Each row below holds a small network's activations on one record, seen along a few directions.
Each row is followed by the record's values for the fields F, J, E, D.
Not every record has every field; a missing one is written missing.
The largest differences between rows may come from other fields.
(in the rows, 500 means zero)
Random noise pushes rows far along 12 fixed directions. That doesn't count. These rows show it; they differ only by the noise:
[627 677 484 461 415 657 595 408 589 458 502 410 521 369 541 517 490 366
 593 442 427 516 511 397 321]
[368 454 539 361 408 638 355 477 478 697 412 510 456 624 437 526 498 582
 509 463 596 427 389 513 502]
[602 468 372 331 446 547 551 498 358 486 464 425 520 324 639 595 557 404
 630 453 579 246 386 391 383]
[487 646 445 539 338 658 442 613 296 520 493 503 288 415 536 538 515 601
 440 577 387 472 553 432 518]
[581 541 412 639 485 547 487 571 423 642 570 598 489 419 388 471 387 631
 353 598 219 631 555 545 525]
[493 421 709 588 568 391 342 446 555 559 586 452 533 553 363 522 641 554
 311 429 529 691 512 428 447]
[694 612 565 437 547 680 555 582 529 150 627 398 534 446 532 475 704 529
 524 476 616 462 449 447 529]
[455 541 352 301 444 457 587 659 589 528 492 454 625 480 679 531 544 263
 680 627 617 212 332 279 578]
[557 551 404 415 595 377 572 543 671 608 645 538 575 642 415 309 478 634
 265 526 464 511 520 502 536]
[548 805 615 572 412 600 500 722 739 198 610 532 497 656 506 533 622 436
 650 611 571 660 524 354 642]
[586 609 320 421 472 910 594 467 522 835 574 443 575 543 330 290 280 552
 508 595 317 512 385 705 649]
[418 437 511 458 440 269 273 583 424 235 532 466 552 463 772 681 537 413
 643 431 630 438 433 544 648]
[440 403 553 563 406 589 581 625 468 388 722 667 600 679 570 623 340 254
 734 452 544 548 241 518 559]
[546 369 691 477 560 564 285 395 521 520 401 377 625 369 400 621 691 512
 518 430 580 543 422 451 428]

[537 424 435 647 458 376 624 650 465 358 469 537 574 210 755 507 425 406
 318 591 167 384 543 429 443]  F: f2 / J: j2 / E: e1 / D: d3
[614 601 631 550 558 455 514 441 441 749 658 328 328 650 274 457 749 438
 432 484 705 687 534 272 457]  F: f2 / J: j1 / E: e1 / D: d2
[614 532 664 563 426 695 570 316 600 663 485 305 483 515 417 478 567 375
 507 370 557 577 499 450 329]  F: f4 / J: missing / E: e1 / D: d3
[594 503 474 502 483 387 395 441 577 401 497 554 538 505 512 537 473 639
 526 372 569 571 631 662 445]  F: f3 / J: j2 / E: e1 / D: d1
[315 199 688 625 655 612 380 550 339 471 689 351 679 370 490 411 612 413
 354 616 567 421 307 561 780]  F: f3 / J: j1 / E: e2 / D: d1
[455 396 608 702 591 271 338 693 226 443 651 515 415 386 478 593 703 517
 304 607 460 571 486 300 617]  F: f2 / J: j1 / E: e1 / D: d2
[500 431 550 648 624 426 660 598 580 303 622 760 587 538 428 435 438 658
 291 527 339 591 551 547 438]  F: f3 / J: j1 / E: e2 / D: d1
[768 550 317 429 548 497 595 572 571 304 517 628 604 358 524 498 589 613
 581 499 577 364 552 451 360]  F: f4 / J: j2 / E: e1 / D: d3
[644 428 468 474 546 678 451 450 596 570 341 632 664 316 311 541 493 670
 559 534 397 502 483 517 314]  F: f4 / J: j2 / E: e2 / D: d1
[509 404 590 501 521 683 750 490 549 445 483 651 473 408 440 451 523 553
 294 450 396 408 434 371 219]  F: f2 / J: j1 / E: e1 / D: d3
[626 525 522 468 579 528 603 546 596 201 616 602 577 665 469 448 454 607
 560 447 542 607 521 717 628]  F: f1 / J: j2 / E: e1 / D: d1
[387 623 589 339 451 640 572 521 886 319 465 817 584 880 408 512 431 537
 701 447 686 544 401 416 377]  F: f3 / J: j2 / E: e2 / D: d2
[519 533 563 365 549 585 380 352 662 727 291 482 528 491 310 466 606 677
 484 462 606 503 561 489 375]  F: f2 / J: j1 / E: e1 / D: d1
[522 556 356 570 382 264 394 634 409 550 530 558 475 584 640 684 386 374
 723 531 462 556 492 519 573]  F: f2 / J: j2 / E: e2 / D: d4
[508 541 510 712 518 458 579 504 633 572 682 572 645 561 415 478 316 300
 655 576 368 786 487 579 604]  F: f2 / J: j1 / E: e2 / D: d1
[730 644 537 573 527 552 559 524 670 718 482 499 561 618 174 558 630 409
 728 596 594 711 549 368 441]  F: f1 / J: j1 / E: e1 / D: d1
[703 566 351 539 481 676 624 566 428 569 559 560 523 599 369 505 426 511
 734 554 472 579 448 612 614]  F: f1 / J: j2 / E: e2 / D: d3
[333 501 663 631 359 347 267 550 600 404 311 687 537 634 529 785 419 383
 807 500 502 699 471 459 500]  F: f3 / J: j1 / E: e2 / D: d2
[524 576 325 489 492 503 718 586 459 381 572 662 527 448 582 467 343 453
 496 584 305 421 461 462 444]  F: f3 / J: j1 / E: e2 / D: d4
[730 396 413 677 547 341 436 626 162 481 579 543 371 360 404 565 590 755
 289 516 384 554 616 553 487]  F: f5 / J: j2 / E: e1 / D: d3
[314 717 568 455 438 519 368 601 525 520 575 252 311 711 515 453 735 387
 581 619 843 512 488 326 797]  F: f5 / J: j1 / E: e2 / D: d3
[577 506 463 622 449 491 648 450 251 440 801 477 386 490 594 504 419 327
 565 369 513 603 475 559 457]  F: f2 / J: j1 / E: e1 / D: d1
[379 544 494 591 537 233 429 569 642 554 549 461 595 512 519 491 520 415
 459 645 498 598 582 422 661]  F: f3 / J: missing / E: e2 / D: d1
[652 559 417 596 525 414 511 580 586 494 433 600 599 414 399 621 548 429
 769 606 489 596 567 371 478]  F: f1 / J: j2 / E: e2 / D: d3
[618 476 390 390 427 630 607 661 259 157 598 507 370 494 743 442 449 682
 376 405 475 263 430 698 549]  F: f2 / J: j2 / E: e1 / D: d4
[396 232 834 550 611 441 416 574 530 412 326 592 521 536 369 637 741 587
 327 530 499 511 391 313 381]  F: f1 / J: j1 / E: e2 / D: d4
[548 385 534 392 632 344 350 554 478 380 369 453 565 470 485 543 667 678
 401 506 594 424 459 518 579]  F: f3 / J: j1 / E: e1 / D: d2
[435 588 451 479 539 535 466 668 455 585 474 538 437 603 390 485 566 543
 550 693 549 493 449 379 705]  F: f5 / J: j1 / E: e2 / D: d2
[569 418 374 496 454 398 397 643 195 642 488 575 399 523 497 581 474 659
 498 564 470 431 422 554 578]  F: f4 / J: j1 / E: e2 / D: d2
[457 411 465 551 470 449 591 633 500 692 637 541 520 648 499 428 479 447
 450 569 557 471 455 495 614]  F: f4 / J: j2 / E: e1 / D: d1
[712 531 481 519 552 711 568 328 248 492 641 221 436 305 496 439 605 451
 473 401 551 501 483 497 446]  F: f3 / J: j2 / E: e2 / D: d2

Which values does each new row have?
[457 524 473 549 512 568 688 575 485 327 731 580 468 596 557 371 427 489
 391 496 490 487 463 501 542]  F: f3 / J: j2 / E: e2 / D: d3
[515 490 562 687 550 563 385 427 513 464 521 375 682 217 500 547 521 340
 574 563 344 634 502 452 528]  F: f3 / J: j2 / E: e2 / D: d3
[561 491 528 568 497 721 396 450 542 479 518 548 643 393 397 487 453 557
 582 490 406 562 454 582 486]  F: f4 / J: j2 / E: e2 / D: d3
[487 465 506 521 645 483 467 483 556 404 472 430 637 256 497 466 610 445
 443 584 460 470 529 440 567]  F: f5 / J: j1 / E: e1 / D: d3
[482 633 417 415 471 628 576 543 274 576 427 353 220 348 489 489 681 544
 429 591 556 325 571 283 448]  F: f5 / J: j1 / E: e2 / D: d1
[631 734 401 532 453 493 569 788 532 337 605 600 355 649 470 493 609 650
 571 674 629 520 602 384 643]  F: f3 / J: j2 / E: e2 / D: d1
[488 404 505 449 603 581 595 479 441 742 559 546 508 567 327 408 521 541
 421 516 511 462 411 451 448]  F: f2 / J: j1 / E: e2 / D: d1
[387 578 538 509 470 664 388 490 589 755 512 326 470 504 435 314 606 583
 255 625 480 454 555 477 646]  F: f4 / J: j2 / E: e1 / D: d3
[427 402 471 368 447 611 494 576 503 477 325 668 513 513 530 559 457 569
 601 528 558 320 453 532 483]  F: f1 / J: j2 / E: e1 / D: d1
[538 495 479 411 518 549 417 520 367 434 628 476 368 632 475 393 524 739
 331 427 568 487 456 607 559]  F: f4 / J: j2 / E: e2 / D: d2
[478 374 536 443 497 616 611 408 401 478 693 444 543 479 612 391 437 391
 358 377 488 394 355 510 416]  F: f4 / J: j2 / E: e1 / D: d2
[344 465 637 402 517 507 512 349 653 148 557 441 636 487 716 458 427 347
 466 311 526 480 424 631 438]  F: f3 / J: j1 / E: e1 / D: d1
[493 352 558 485 562 512 584 566 560 410 591 593 617 491 541 476 526 504
 390 525 505 419 421 467 480]  F: f4 / J: j2 / E: e1 / D: d1
[545 616 624 383 520 558 593 399 622 376 426 371 481 488 489 509 630 404
 547 426 532 505 509 301 319]  F: f1 / J: j2 / E: e2 / D: d2
[602 342 537 623 543 320 525 607 258 323 603 460 506 414 638 647 595 411
 541 494 591 485 487 535 596]  F: f3 / J: j1 / E: e1 / D: d1
